A small network was shown many inputs. Here are its activations along a few directions, one row for each input.
In each table, some parts of the input vary, and every possible input appears once, in random order.
A made-up example of a description, with smaller parts first: values(3) and (point or ring(11) or (ring(5) and line(6))).
Shared parts are said once, and a part with two or three values counts as separate values.
(in the rows, 128 means zero)

Other details of the inputs shift rows strongly along two fixed directions, in all tables alike. That doesn't count.

A family of inputs:
x1: [115 139 129 142 110 112 180 125 168  67 114]
x2: [ 86 182 122 103 137 196 103 175  64 154 117]
x3: [105 132 181 110 135  85 137 103 176  68 142]
x4: [146 117 124 169 160  56 160 128 209  76 111]
x5: [ 85 194 158 116 153 117 148 148 170  51  93]
x6: [164  77 117 133 131 121 103 103 123 171 150]
x7: [ 91 180 133  96  97 207 117 146  62 144 128]
x8: [164  78 114 156 134 131  92 120 137 161 155]
x9: [106 183 156 113 135 128 153 157 166  29 106]
x10: [149 107 139 137 138  75  97 102 118 192 158]
x11: [155  94 100 140 136  99 132 121 115 189 126]
x12: [174  89 102 139 110 110 130 116 111 172 138]
x13: [101 187 135  73 150 176 107 163  64 154 116]
x14: [108 138 115 139 122 141 136 124 109 164 123]
x15: [ 73 189 158  98 138 110 174 131 156  65  77]
x16: [161  64 105 133 123 123 124 115 120 174 142]
x17: [164  95 103 170 105 122 108 116 120 160 142]
x18: [ 90 192 195  88 122  96 146 120 157  40 125]
x19: [138 114 126 104 139 148 115 133 113 137 139]
x20: [180  99 115 139 118 107 109 105 113 169 144]
x21: [ 88 158 145  69 118 203 107 141  67 146 121]
x22: [149  65  98 155 117 140 130 115 126 170 152]
x23: [155  67  98 161 127 137 108 127 129 159 150]
x24: [ 71 188 149 127 140 123 159 142 164  53  87]
x25: [169  74 106 153 140 132  99 134 136 159 157]
x26: [111 188 143  94 121 198  87 165  72 131 132]
x27: [102 176 126 101 112 205 101 171  62 134 129]
x28: [ 85 159 136  97 121 217  88 155  71 137 132]
x29: [170  92 111 142 103 107 123 102 112 174 135]
x30: [126 107 114 173 135  64 192 110 200  92 109]
x31: [183  97 108 136 126 110 115 119 111 166 147]
x32: [122  86 130 165 118  86 178  93 207  75 121]
x33: [140 120 134 151 152  44 164  99 196  90 104]
Each input here is: values(3) and (point or (values(2) and ring(5))).
Changing only the values(3) part turns x24 into x28. The same change can be made to x15. Which row results?
Answer: x21
Which other rows agree with x12 in the values(3) part? List them by row number.
Answer: x1, x7, x9, x17, x18, x20, x26, x27, x29, x31
A walk changes only the ring(5) part. It starts at x23 and steps to x25. List the rest of the walk in order.
Answer: x19, x16, x22

A family of inputs:
x34: [149 102 155 142 146  60 131  91 202  89 129]
x35: [101 175 144 119 110 175 136 155 130  58 111]
x36: [141  78 115 189 106  91 171 107 204  75 122]
x37: [139 108 104 191 125  64 173 113 195  97 102]
x38: [170  76 113 164 124  89 166 117 201  65 120]
x39: [139 122 152 119 105  27 190  52 169 120 105]
x40: [ 90 173 186  67 118 139 123 130 114  75 148]
x41: [188  13  66 194 121  87 140 101 152 193 142]
x42: [ 74 155 142 112 124 186 151 148 138  70 117]
x43: [ 67 172 135 122 113 169 154 151 124  82  98]
x44: [168 113 135 106 123 140  64 111  54 228 172]
x45: [111 198 166  84 154 101 120 144  98 144 128]
x46: [126 126  93 137 135 170 106 144  75 202 134]
x47: [100 145 169  83 128 157  93 131 119 105 152]
x48: [104 168 124 115 138 165 126 152 113 114 123]
x49: [130  88  86 144 123 188  95 135  62 228 152]
x50: [106 187 160  91 166 118 103 150 112 138 120]
x51: [162 119  85 150 109 174  78 145  56 220 152]
x52: [153  75  88 128 110 202  95 144  65 210 155]
x53: [154 122 155 134 145  22 144  91 175  99 120]
x54: [ 86 176 126 102 139 157 158 161 123  89  88]
x55: [ 96 167 145 109 130 180 138 152 134  62 118]
x56: [116 161 119 103 132 165 131 160 110 109 114]
x57: [200  52 111 168 149  46  85  85 148 198 150]
What do these inputs look like to the network?
Answer: point or (values(2) and line(4)) or (values(3) and ring(5))
Change only the values(3) part in x38. List by row number the other rows that result.
Answer: x35, x55
List by row number the other inputs of the same sort as x45.
Answer: x34, x40, x44, x47, x50, x53, x57

A family of inputs:
x58: [144  87 125 164 125  92 137 106 178 106 136]
x59: [144 102 105 170 131  87 162 110 174 118 112]
x60: [114 156 125 107 125 205  89 165  67 156 145]
x61: [102 156 123 105 133 195 111 165  81 145 133]
x62: [108 162 130  90 136 187 102 157  78 150 123]
x63: [156  89 117 131 116 125 119 114 114 165 147]
x64: [ 97 191 186  79 144 102 127 125 139  78 121]
x65: [144  94 114 161 111  88 168  99 167 113 123]
x66: [ 74 178 149 102 142 157 156 150 150  57  99]
x67: [144 108 144 139 118  85 152 105 180  74 127]
x68: [144  86 124 154 134  78 143 107 175 113 126]
x69: [ 95 184 158 103 135 142 140 155 146  48 109]
x70: [154  94 115 160 139  82 146 123 173 109 128]
x71: [162 118 126 127 134  88  99 105  93 216 147]
x72: [ 88 189 144 111 135 133 159 156 142  62  94]
x73: [165  86 100 152 126 145  94 124 107 187 153]
x74: [112 153 139  92 124 189  80 148  67 158 140]
x75: [ 89 189 179  77 149 102 137 126 134  87 116]
x76: [ 99 148 134  90 114 194 117 144  77 143 136]
x77: [150  87  93 158 117 133 109 117  99 203 143]
x78: [133 117 112 168 132  85 170 125 182  90 112]
x79: [ 85 192 146 102 137 134 159 146 143  64  85]
x80: [144 100 118 162 128  74 151 106 168 119 115]
x81: [119 163 133  90 130 197  80 155  63 160 135]
x82: [178  79  93 147 105 132 102 111  77 226 152]
x83: [159  62  96 158 125 133 100 115 107 206 157]
x84: [153  84 126 156 112  94 147  99 173 103 141]
What do these inputs look like to the network?
Answer: values(3) and (point or (values(2) and line(4)))
Changing only the values(3) part turns x65 into x76. The same change can be made to x71. Which row results?
Answer: x75
Which other rows agree with x60 in the values(3) part? List them by row number.
Answer: x58, x64, x67, x69, x73, x74, x81, x84
Change only the values(2) part in x59. List by row number the other rows that result.
Answer: x79
Change only the values(3) part in x69. List by row number the other rows that result.
Answer: x70, x72
Change only the line(4) part in x68. List by row number the other rows that result.
Answer: x62, x63, x70

A family of inputs:
x85: [121 154 153 100 148 126 128 134 136 108 129]
x86: [177  75  93 184 144  61 124  97 146 182 129]
x87: [ 93 187 150  91  97 191 113 151  87  99 128]
x88: [122 130 124 125  98 174  98 133  86 156 148]
x89: [136  89 119 167 106 104 147  91 164 109 133]
x90: [132 142 129 102  99 195 108 135  72 150 140]
x91: [143 125 125 118 115 184 108 142  87 149 146]
x92: [ 46 202 167  93 139 179 140 171 146  35 112]
x93: [122 133 108 133 125 180  91 155  90 160 141]
x94: [106 146 139 106 148 167  85 135  73 185 148]
x95: [129 114 115 102 101 177 115 128  81 152 144]
x96: [137  85 122 172 123 106 146 106 164 106 135]
x97: [147 108 144 152 132  64 128 106 159 120 139]
x98: [143  86 101 166 127 105 157 123 170 118 101]
x99: [142 100 124 141 143  76 141 105 170 132 115]
x100: [165  96 105 161 130 109 146 121 172 104 127]
x101: [ 79 168  99 144 101 153 192 146 115 127  93]
x102: [178  54 109 148 146  65 126  98 155 170 155]
x103: [180  77 101 178 141  58 106 102 156 176 149]
x104: [123 125 128 131 114 177  96 147  86 154 149]
x105: [167  58  82 194 132 102 125 102 161 161 144]
x106: [130 119  99 108 126 183 110 148  84 155 136]
x107: [114 153 149 125 115 150 130 148 128  83 130]
x108: [138 154 142  84 110 158  97 122  67 173 147]
x109: [141 103 141 153 137  71 138  93 157 122 135]
x110: [140 143 103 134 120 175 101 165  82 161 128]
x111: [ 89 162 145  78 118 199 129 159  82  98 123]
x112: [ 50 199 180  62 151 153 145 150 144  64  97]
x113: [177 107 118 128 104 126  70 108  64 230 172]
x114: [123 143 122 120 145 149  94 127  81 183 134]
x115: [141 145 141 158 144  35 171 121 210  55  95]
x116: [173  62 120 149 111  65 127  72 150 179 141]
x117: [165 101 118 132 107 127  68 106  63 234 170]
x118: [ 50 190 168  76 107 180 162 138 136  39  90]
x119: [ 56 216 147 100 132 176 147 179 128  38  85]
x120: [120 152 128  98 143 115 145 140 119 109 102]
x121: [185 102  96 126 135 143  74 124  67 233 159]
x122: [127 139 138  75 112 152 105 121  63 170 144]
x123: [ 54 185 160  68 140 184 158 166 140  33 107]
x124: [118 127 160 151 154  42 161 111 221  55 119]
x125: [ 73 172 132  85 126 211 119 164  93 115 105]
x126: [137 142 147 151 146  39 164 113 217  51 110]
x127: [159  50  97 191 136 105 123 103 165 162 155]
x128: [168  43 107 174 115 102 135 101 156 158 140]
x129: [149  94 121 167 132 101 133 127 178 107 145]
x130: [182  51  73 172 127  94 144 118 146 154 129]
x131: [117 129 161 146 126  44 175  76 206  54 109]
x132: [161  82 119 122 122 142  81 112  68 239 156]
x133: [148 137 137 146 147  46 182 116 207  54  92]
x134: [169 100  86 149 120 172  71 147  73 216 163]
x135: [129 135 117 108 137 149 105 137  82 192 112]
x136: [193  77 123 169 125  56 112  96 149 170 161]
x137: [112 145 139 113 134 166 136 150 140  89 129]
x138: [128 136 141  81 128 157 103 135  62 169 144]
x139: [ 49 212 144 100 136 184 157 166 126  41  79]
x140: [128 138 141 162 148  35 170 119 209  57  93]
x141: [130 133 161 146 151  42 162 113 222  53 122]
x142: [ 83 214 184  64 135 147 146 148 128  49 108]
x143: [131 120 138 129 151  45 182 107 210  50 106]
x144: [100 123 127 105 130 206 102 153  85 166 135]
x145: [147 137 100 123 124 185 113 158  83 157 124]
x146: [ 61 212 125 102 120 168 169 154  69 166  98]
Changing only one part turns x125 into x99. The same change can be made to x95. Which row results?
Answer: x122
Changing only one part turns x97 into x104. The same change can be made to x143. Which row results?
Answer: x106
What do these inputs look like to the network?
Answer: values(2) and (point or (line(5) and ring(6)))
Change only the values(2) part in x87. List by row number the other rows that result.
Answer: x113
A walk changes only the line(5) part. It starts at x135 and steps to x99. List the rest of the walk in order.
Answer: x112, x132, x116
Change only the values(2) part in x127. List by row number the other rows that result.
Answer: x94
